A small network was shown many inputs. Here are its activations along a few directions, one row for each input.
Each table varies a few parts of the input and shows all the possible inputs, shuffled.
A made-up example of a description, with smaller parts first: one of 5 places around a ring, together with either a single point or one of 9 places around a ring or (one of 3 separate values, together with one of 6 places along a line).
Shared parts are said once, and a part with two or three values counts as separate values.

Other details of the inputs vary at random and push rows far along two fixed directions, the same in every table; ignore that.

Rows:
r1: [-16 -20 -25 -16  -1   3   1  22 -47   8 -14  15  16]
r2: [ -1   3   8  10 -13  18 -27  12   1  32  15  -7  23]
r3: [ -7   3  20  24  -5  -3   4 -20  15  17  33  -5 -12]
r4: [ -2  17  -6 -12 -10  14  -5   3  -5  -8  -3  -2  -4]
r5: [ 14  -8  11   3  11 -21  -9 -28  34  15  21   7  -4]
r6: [-15   6  10 -24  -3  17  14 -14   3 -32 -11  -1  -3]
r7: [ 21  21  19   5  -7 -17  22 -47  27 -44   1  11 -34]
r8: [-17 -11  -3  -7   0  -6  26 -13  -9 -13   3   3  -4]
r9: [ -2   7  14  11 -27 -22  11 -28  46   6  30  -3  -2]
r10: [ -2  -1  -1   0 -13  18 -20  20  -8  28   8  -2  28]
r11: [ 21   3   5 -19   5  -7  12 -32  12 -35  -5  14 -26]
r12: [ -5   3  31 -27 -24 -13  53 -33  21 -44 -11   3 -27]
r13: [  8   2   0  14 -17  12 -13  18  11  31   7 -12   7]
r14: [ -8 -14 -21  11   4   4   0  21 -10  17   0 -14   4]
r15: [ 18 -15 -21   1  15  14 -53  25 -13  29   8   9  32]
r16: [-12  15  -5 -12   4   1  27 -18  -9 -33   1   4 -34]
r17: [ 10  10  15  15   1  -3   2   5  -4 -13 -14  -1   6]
r18: [ -4   7   8   9   0   4  25 -17   8  -9   6  -4 -37]
r19: [-24  -4 -28  -1  22  19 -21  22 -19   2   7  -6  15]
r20: [ -4   5 -13 -31 -23  -9  19  -4 -14 -22 -20  13  -6]
r21: [ 21 -15   5   4  13  -8  -7  -8  24  20   0  -4  -7]
r22: [-18 -14 -10   1  20  24 -22  36 -25  12  -2 -21  19]
r23: [-16  13   0 -22  -2  12  11 -16   9 -35  -5   3  -9]
r24: [ -3   1  -6 -18  25   8   4  29 -42 -22 -42   9  12]
r25: [  9  17   3  31  11 -22 -13  -1  17  11  10  -8   5]
r26: [ 11  12  -4 -17   5   5   9 -18 -12 -47 -20  27 -11]
r27: [  0  12   5  19 -15   7 -29   5  21  35  31  -6  14]
r28: [ -7   8  35  -9 -12   3  24 -26  32 -28   2 -13 -21]
r29: [ 15   0   1  -1   5  12 -14   0 -15 -13 -12  13  13]
r30: [ -4 -10 -30 -22  -5  23  -4  37 -27   2 -31  -4  20]
r31: [ -4 -15  14  14 -16 -22  11  -3   4  20  15  -3  -8]
r32: [ -9  -2  11   4   3   9   5   7 -12   4   6  -7 -10]
r33: [ -8   6   2  19  -5 -10   8 -13  15  12  36   2 -11]
r34: [ 26 -16  13  20   3   1 -40  -3  18  38  26  -1  21]
r35: [-12  -3 -20 -15  -7 -16  20  -3 -22 -16  -8  11 -15]
r36: [ -2   0   1  15  -4   1  18  -3   6   8  12  -7 -23]
r37: [ 29 -13  -2   6   7   9 -19   3  12  13  -3   1  -4]
r38: [  2 -11 -25 -24  34   8  -4  29 -34  -3 -45   5   8]
r39: [  6  24  12  13  -3 -18  19 -30  16 -36  -2  15 -15]
r40: [ 20 -20   0 -14  13  17 -27  22 -20   7 -14   4  16]
r41: [ -7 -13  14  15  -5 -14  13  -3  11  11  18 -16  -3]
r42: [ 25   5  39  25 -11 -13   2 -27  34  -8  13  -3 -14]
r43: [-19   0 -28   1  21  16 -21  24 -20  -1   2 -18   9]
r44: [-12   7  -6 -34   2  26  25  -2  -6 -46 -36  -1 -21]
r45: [-16   5 -17   1  10  13  -7  10 -20   4  11   6  -2]
r46: [ -8   6 -16   1   2  18 -35  23   1  12   4 -22  23]
r47: [ 15   8   7  43  11 -13 -14   8  21  30   5 -13   6]
r48: [ -3  -3   8 -33  23 -11  31 -23 -12 -34 -28  19 -12]
r49: [ 15  -5   3  -8  14 -18  -5 -20  20   2   5   2  -9]
r50: [-13 -10 -16 -47 -17   9  17  11 -44 -24 -39  26  10]
r51: [ 12  11  16  36  -3 -10 -15  -6  12  11  10  -2  16]
r52: [  3   3  -2  19  18  -1 -22  18 -13  21  -5   1  30]
r53: [ -8 -14 -12 -40 -15  10   5  32 -43  -9 -38  13  15]
r54: [  8   6   9  25 -16  14 -23  12  22  39  16 -17   3]
r55: [  4  -1   9  25 -35 -26 -15 -10  38  42  36   1  11]
r56: [ -4 -10 -12 -15  -5  30 -28  55 -37  23 -16  -5  35]
r57: [  0   1  -4 -14  25 -15   4  -9  -1  -7 -10  14   0]
r58: [ -4   0 -22  26   3   3 -31  28 -12  40  27 -15  17]
r59: [-14   5  10  -1  -9 -28  51 -48  28 -33  23   8 -35]
r60: [  3  14   0  21  14 -16  -8  -4   9   4   6   6   8]
r61: [ 11  13 -23  23  11   4 -38  33 -22  10 -11  -5  32]
r62: [-18  -5   4  12  12   9  -7  -4   4   7  19 -15   5]
r63: [ -3  -3 -10 -38 -22   2  35  -1 -18 -31 -41  19 -20]
r64: [  6 -23 -14 -32  27  11 -16  13 -30   3 -23  14  22]
r65: [-18  -1  -7 -27   5  11  34  -6 -33 -32 -13  17 -14]
r66: [  3  12  15  21 -25  -8  -7 -13  39  25  38  -2   3]
r67: [-17  -6 -16 -51  -6  18  25   8 -37 -38 -38  16  12]
r68: [  3  10  13  12 -27 -24  10 -26  44   3  25 -15  -7]
r69: [  3   7  31   6 -19   5   0  -4  18  10  11 -11  -6]
r70: [ -9  -2   1  22   9   7   2  -3  20   6  14 -24 -15]
r71: [ 13  23  19   6  -4 -13  45 -36  17 -53 -24  11 -38]
r72: [-11  -5 -24   7   3  -7  -5  12 -10  11  13 -13   9]
r73: [  7 -14   7   8  23  -9 -23  23  -4  33  -5 -10  24]
r74: [ 18   1 -16 -13  10  22  -2  11 -26 -30 -39  14  -4]
r75: [-12  -6 -10   3 -11 -21  14 -12  -1   4  15  15  -9]
r76: [ -8  -5   8   2  -1   4  12   8 -12   4   6  -5  -7]
r77: [ 13 -22  11 -11  17  -4 -15   7   1  15  -6  -2   9]
r78: [  9  14  12  29 -25 -10 -17  -6  39  35  38 -17   4]
r79: [  9   8  13   7  15 -33  10 -28  29  -2   8  -3 -16]
r80: [ -3 -15 -17  10  -8  -7   2  16 -14  23  -3  -1  -4]
Description of these inputs: one of 5 places around a ring, together with either one of 6 places around a ring or (one of 2 separate values, together with one of 5 places along a line).
The inputs of r39 and r17 match in every part but the place on the ring of 5. If r60 is changed in the same way as r39 into r17, which row does it become?
Answer: r24
The inputs of r9 and r68 match in every part but the place on the ring of 5. If r27 is changed in the same way as r9 into r68, which row does it become?
Answer: r4
A walk changes only the place on the ring of 5. It starts at r64 and steps to r5. List the rest of the walk in order.
Answer: r49, r21, r77
Which other rows does r64 become when the place on the ring of 6 takes its other values? List them by row number.
Answer: r29, r34, r48, r51, r52

Rows:
r81: [  2 -27 -16 -22  25  23 -30  42 -35  18 -28  -4  29]
r82: [ -7   2   6   7 -21  -8   1  -4   9  12  17  -2   8]
r83: [ 15   8  40 -18  -2  -1  36 -48  36 -43 -10   4 -35]
r84: [ -8  -1  -4 -16 -21 -12  24 -18   5  -7   9  10 -16]
r85: [ -3  12   2 -15 -23  -1  32  -8 -10 -28 -20   8 -19]
r86: [ -6   2 -10  -7  32  -9  24 -15 -18 -36 -15   9 -22]
r87: [  3 -19  -6  12  28  -5 -21  20 -10  33   5  -8  14]
r88: [  6   1  -4 -28   8  -2   8  -6 -20 -31 -28  22   4]
r89: [  0   2  23  11 -22   9  -1 -10  33  17  23 -19  -3]
r90: [ 11 -11 -19 -19   9  -6  -7   5 -14   0 -12  19   8]
r91: [-15 -12   6 -21 -10   8  17   2  -4  -4  -5  -7 -10]
r92: [ 19  12  17  27   7   6 -30  -6  28  10  17 -13   2]
r93: [ -9   6 -17   1  -2  33 -27  33 -19   6  -1 -12  19]
r94: [-22  12 -25   0   8  17   0  16 -21 -13  -6  -3   0]
r95: [-10  -3 -24  -7  -9  20 -22  45 -37  14 -15   2  33]
r96: [ 15  -6   8  16  -1 -17 -18 -11  20  25  16   6  11]
r97: [ -2  19 -13 -11  29   5  11  -9 -15 -44 -22   9 -17]
r98: [-14   0  -5 -23 -17  -1  23 -10 -12 -19  -6  15  -9]
r99: [ 24   7  28  33 -10 -23 -12 -18  40  19  19  -1   5]
r100: [ 28   4  12  25  -6 -13 -12  -2  18  13  -3   2   3]
r101: [-13  -8  13  19  -6 -15  13  -8  19  26  31 -16 -13]
r102: [-15  -2 -10  37   3  -8 -10  10   6  33  33 -20   6]
The inputs of r82 and r88 match in every part but one. If r84 is changed in the same way as r82 into r88, which row does it become?
Answer: r90
What do these inputs look like to the network?
Answer: one of 2 separate values, together with either one of 5 places along a line or one of 6 places around a ring
Which other rows does r87 become when the choice among 2 separate values takes its other values? List them by row number.
Answer: r101

Rows:
r103: [-14   3  -4  -6   1   3  23   5 -19 -18 -14  -1  -8]
r104: [  5  10  15  16   7  -7   4 -20  27  -5  14  -5 -19]
r105: [  5   2   2 -25   1   2   9  -1  -8 -17 -23   8   0]
r106: [-12   0  -5 -11   8   0  13  -4 -16 -16  -2   6  -2]
r107: [ -5   4 -12  -1   6  14 -19  20  -7   3  -4  -4  14]
r108: [ -4 -11  -4   4  -7  -6  -4   7   6  18  13 -11   4]
r109: [  3  -5  -6 -14  13  -5  12  -4 -12 -14 -17  17  -8]
r110: [-12 -11 -12  -1   5   4 -10  16 -19  10  -1  -3  15]
r111: [  7   0  26   9 -15 -14  20 -33  45  -4  21 -11 -23]
r112: [ 7 -1 -2 20 -3 -9 -9  2  2 12  6  1 11]
r113: [  5 -10  10   2   0  -4  -9   6   2  17  -2   1  13]
r114: [  6   1  -1  11  18   3 -15  -1   8  12  12  -5   4]
r115: [-10   0  -3  15   2  -2  -8  10  -5  11  11  -6   8]
r116: [ 12   2  10  13   1  -2 -18   5   4   8   2  -5  12]
r117: [  3   4  -9  -9 -13   0  12  -4  -9 -15  -9  15  -4]
r118: [ -1  -2  -2   4  -1   4 -16   1  12  13   8  -9  10]
r119: [  0  -4   7 -23 -11   2  12  -2  -6  -6 -14  13  -3]
r120: [ 12   6  -6   2  12  -6   0  -7  -5 -17 -11   9  -7]
r121: [  0  -2  -6 -16  -3  -6  13  -3  -4 -12 -13  13   0]
r122: [  9  -3  18  -3   5 -16  13 -21  17  -3  -2   7 -15]
r123: [ 15  -1  -5   8  15   3 -30  16  -9  13  -6  -1  14]
r124: [ -8   5  -5  -1  10  -2  17   1 -12 -11  -9  -1 -14]
r125: [ 10  12  18  19 -18 -29  20 -39  41  -6  19   3 -19]
r126: [ 10   6  -8  11  -4  -5 -16   4   4   4   1   0  12]
r127: [  2 -10   4   2 -12  10 -10   8   8  17  10  -9   4]
r128: [ 11   4   5   4 -11   3 -18   7   1   8   2   0  10]
r129: [-15   7  -8 -15  -8   5  15   0 -16 -18  -6   9 -11]
r130: [-3 -1 -7  9 16 -5 -9  3 -4 14 14 -1  3]
r131: [  5   5  -5  -6   4   0   8  -4 -14 -29 -18  10  -1]
r132: [ -1  -2  -5 -21 -10   3  16  -1 -14 -13 -15  18  -4]
r133: [ -7   0  -3 -22  -6  15   7  -5  -9 -19 -12   6  -6]
r134: [  4  -6  -3   6  14   5 -16   1   5  11   4  -5   4]
r135: [ -6  -8 -14   3  14   0 -14  10 -13  17   3  -2   7]
r136: [ 11  -5  15   7   1  -3 -12   3   7  16   1  -5  13]
r137: [  4   4   2  19  11   6 -11   8   5  13   3 -13   0]
r138: [  9   9   5 -12  -3  -3   4  -7   2 -21 -13   6  -4]
r139: [ -5   7   6  -3   5   7   9  -6   0 -22  -6   1  -8]
r140: [ -1   7   1  14  -4   6  -8  10  10  12   4 -15   5]
r141: [  5   8  -8 -12  -9   5   7  -3 -13 -25 -15  14  -4]
r142: [  7   0  21   0 -12 -18  11 -21  29   6   8   1  -7]
r143: [ -6   6  -3 -21  -1  16   9  -4 -11 -21  -7   9  -4]
r144: [ -1  12  21  22   0 -25  20 -35  35  -5  26  -2 -30]
r145: [-13   3 -19   0   3   3 -12  21 -15   8   0  -2  13]
r146: [ 15  -4   6   3  13  -3 -15   4   3  15  -3  -2   6]
r147: [ -4   6  -7 -15   7  10   2  -1  -5 -15  -5   3   2]
r148: [-13   8  -8  -7  -4  -1  19   3  -9 -13 -10  -3  -8]
r149: [ -7   9   0  -8  -8  17  12   6  -8 -13 -13  -1  -9]
r150: [  9  -2   9  -3 -10   4 -12   7   3  17   0  -1  11]
r151: [ -5   8   9   8  -6 -17  13 -23  23   0  24  -2 -10]
r152: [-14   6  -7 -12 -11   7  22   4 -18 -13 -12   2 -12]
r153: [ -8 -17  -9  -3   2   5  -5  22 -19  12  -1  -7  12]
r154: [  1 -13  -2   9   7  -6  -5   5   3  20  13  -8  -1]
r155: [ 10  -1  -9  16   9  -9 -12   2  -2  11   2   5   5]
r156: [ -8  -4  -8   6  -5  -6 -10   2   5  17  13  -7   9]
r157: [ -6   7  12   8 -15 -11  14 -23  19   3  25   1 -13]
r158: [ -5   2  -1 -16  12  11   9  -4 -11 -25 -10   6  -2]
r159: [  8 -12   2   8  10   4 -12   5   8  16   7 -10   1]
r160: [ -9  -8  -4 -18 -13   3  18   1 -12  -8  -2   2 -11]
r161: [ -8  -4  -4   5 -13  -1  -8   1   2  20  16  -4   5]
r162: [ -1 -11   3 -15   3  10  10   1  -7 -16 -12  -3  -4]
r163: [ -1   2   4  17   2  10  -8  13   0  10   0 -14   7]
r164: [  2 -13 -10   4   5   2 -16  22 -17  19  -6   4  24]
r165: [ -1  -7   2   6   4   7 -13   2   4   9   4  -7  10]
r166: [ -3   6   0   8  -7  13 -14   9   4   8   8  -4   5]
What do these inputs look like to the network?
Answer: one of 4 places along a line, together with either one of 6 places around a ring or (one of 2 separate values, together with one of 5 places along a line)
The inputs of r153 and r160 match in every part but the place on the line of 4. If r163 is changed in the same way as r153 into r160, which row does it become?
Answer: r149
The inputs of r156 and r135 match in every part but the place on the line of 4. If r151 is changed in the same way as r156 into r135, which row does it become?
Answer: r130
Which other rows does r142 become when the place on the ring of 6 takes its other values? List them by row number.
Answer: r105, r121, r125, r126, r138
A walk changes only the place on the line of 4. It starts at r166 and steps to r107. List the rest of the walk in order.
Answer: r139, r104
Which other rows does r154 become when the choice among 2 separate values takes its other values? List them by row number.
Answer: r159
A walk changes only the place on the ring of 6. It starts at r117 and steps to r132. List the rest of the walk in order.
Answer: r119, r150, r128, r141
